data =
131,128,126,133,127
145,122,123,146,126
118,128,125,128,126
121,128,127,126,126
128,128,125,124,126
118,122,130,128,128
121,119,128,123,151
149,127,139,129,126
122,128,135,130,131
139,122,128,126,126
128,119,121,126,126
131,128,125,128,130
122,128,125,132,126
121,136,122,126,126
data[0,0] -> 131
data[6,2] -> 128
data[8,0] -> 122
data[:, 1] -> [128, 122, 128, 128, 128, 122, 119, 127, 128, 122, 119, 128, 128, 136]
data[11] -> [131, 128, 125, 128, 130]
data[3] -> [121, 128, 127, 126, 126]
data[12,3] -> 132
data[2,1] -> 128
data[8,3] -> 130
data[2,4] -> 126
data[13] -> [121, 136, 122, 126, 126]
data[9,1] -> 122
data[7,2] -> 139
data[9,4] -> 126
data[11,3] -> 128
data[3,2] -> 127
data[:, 2] -> [126, 123, 125, 127, 125, 130, 128, 139, 135, 128, 121, 125, 125, 122]
data[7,0] -> 149
data[1,0] -> 145
data[0,4] -> 127
data[4,4] -> 126
data[3,3] -> 126

B =
[[128 127 131 126 130 120 129 127 128 131 126 123 128 127]
 [112 126 135 134 129 120 134 128 127 126 133 132 129 138]
 [128 129 129 131 128 131 126 128 127 126 128 125 126 129]
 [128 128 124 129 129 132 128 129 121 124 130 129 128 126]
 [123 125  99 147 129 126 133 125 130 122 127 123 134 130]
 [119 130 135 131 128 129 125 129 126 134 126 127 131 129]
 [130 129 121 120 127 121 128 128 128 132 129 129 130 131]
 [128 127 129 123 125 127 132 127 125 129 129 132 126 128]
 [130 131 124 124 130 132 124 127 130 129 127 125 123 131]
 [134 127 136 132 126 133 130 128 124 124 123 130 129 123]
 [130 127 130 128 128 129 130 128 124 121 128 128 128 128]
 [129 127 128 127 127 130 127 128 126 127 129 131 128 129]]
B[-12,0] = 128
B[-1,-6] = 126
B[-10,-9] = 131
B[-12] = [128, 127, 131, 126, 130, 120, 129, 127, 128, 131, 126, 123, 128, 127]
B[9,-12] = 136
B[5,5] = 129
B[:, 0] = [128, 112, 128, 128, 123, 119, 130, 128, 130, 134, 130, 129]
B[-10,3] = 131
B[:, 3] = [126, 134, 131, 129, 147, 131, 120, 123, 124, 132, 128, 127]
B[-10,-1] = 129
B[-7] = [119, 130, 135, 131, 128, 129, 125, 129, 126, 134, 126, 127, 131, 129]
B[8] = [130, 131, 124, 124, 130, 132, 124, 127, 130, 129, 127, 125, 123, 131]
B[:, 4] = [130, 129, 128, 129, 129, 128, 127, 125, 130, 126, 128, 127]
B[-2,0] = 130
B[6] = [130, 129, 121, 120, 127, 121, 128, 128, 128, 132, 129, 129, 130, 131]
B[10,-2] = 128
B[:, -5] = [131, 126, 126, 124, 122, 134, 132, 129, 129, 124, 121, 127]
B[-10,-3] = 125
B[1] = [112, 126, 135, 134, 129, 120, 134, 128, 127, 126, 133, 132, 129, 138]
B[:, 8] = [128, 127, 127, 121, 130, 126, 128, 125, 130, 124, 124, 126]
B[-9,1] = 128
B[4,-10] = 129
B[-10] = [128, 129, 129, 131, 128, 131, 126, 128, 127, 126, 128, 125, 126, 129]
B[:, 11] = [123, 132, 125, 129, 123, 127, 129, 132, 125, 130, 128, 131]
B[3,2] = 124
B[-5,-13] = 127
B[8,1] = 131
B[3,13] = 126
B[1,1] = 126
B[11,4] = 127
B[-3,-8] = 130
B[7,13] = 128
B[-11,-9] = 120
B[-3] = [134, 127, 136, 132, 126, 133, 130, 128, 124, 124, 123, 130, 129, 123]
B[:, -7] = [127, 128, 128, 129, 125, 129, 128, 127, 127, 128, 128, 128]

A =
array([[135, 106, 106, 129, 134],
       [135, 122, 125, 131, 128],
       [131, 123, 121, 124, 131],
       [123, 128, 132, 133, 130],
       [119, 127, 123, 123, 118],
       [128, 128, 127, 129, 132],
       [137, 128, 122, 120, 125],
       [122, 127, 124, 125, 121],
       [126, 126, 130, 127, 115],
       [129, 130, 128, 128, 129],
       [133, 137, 124, 122, 118]])
Indices start at 0.
(0, 0) => 135
(9, 2) => 128
(7, 1) => 127
(4, 4) => 118
(0, 4) => 134
(6, 3) => 120
(1, 0) => 135
(6, 4) => 125
(8, 3) => 127
(9, 0) => 129
(8, 2) => 130
(3, 3) => 133
(2, 3) => 124
(0, 2) => 106
(1, 2) => 125
(2, 2) => 121
(8, 1) => 126
(4, 1) => 127
(10, 4) => 118
(5, 0) => 128
(1, 4) => 128
(4, 0) => 119
(5, 4) => 132
(8, 4) => 115
(9, 1) => 130

grid = [137 116 143 130 150 109 142 136 120]
grid[0] => 137
grid[2] => 143
grid[4] => 150
grid[7] => 136

x = [113 116 140 141 112 137 129 117 149 116 131 142 123]
x[0] => 113
x[-2] => 142
x[7] => 117
x[4] => 112
x[9] => 116
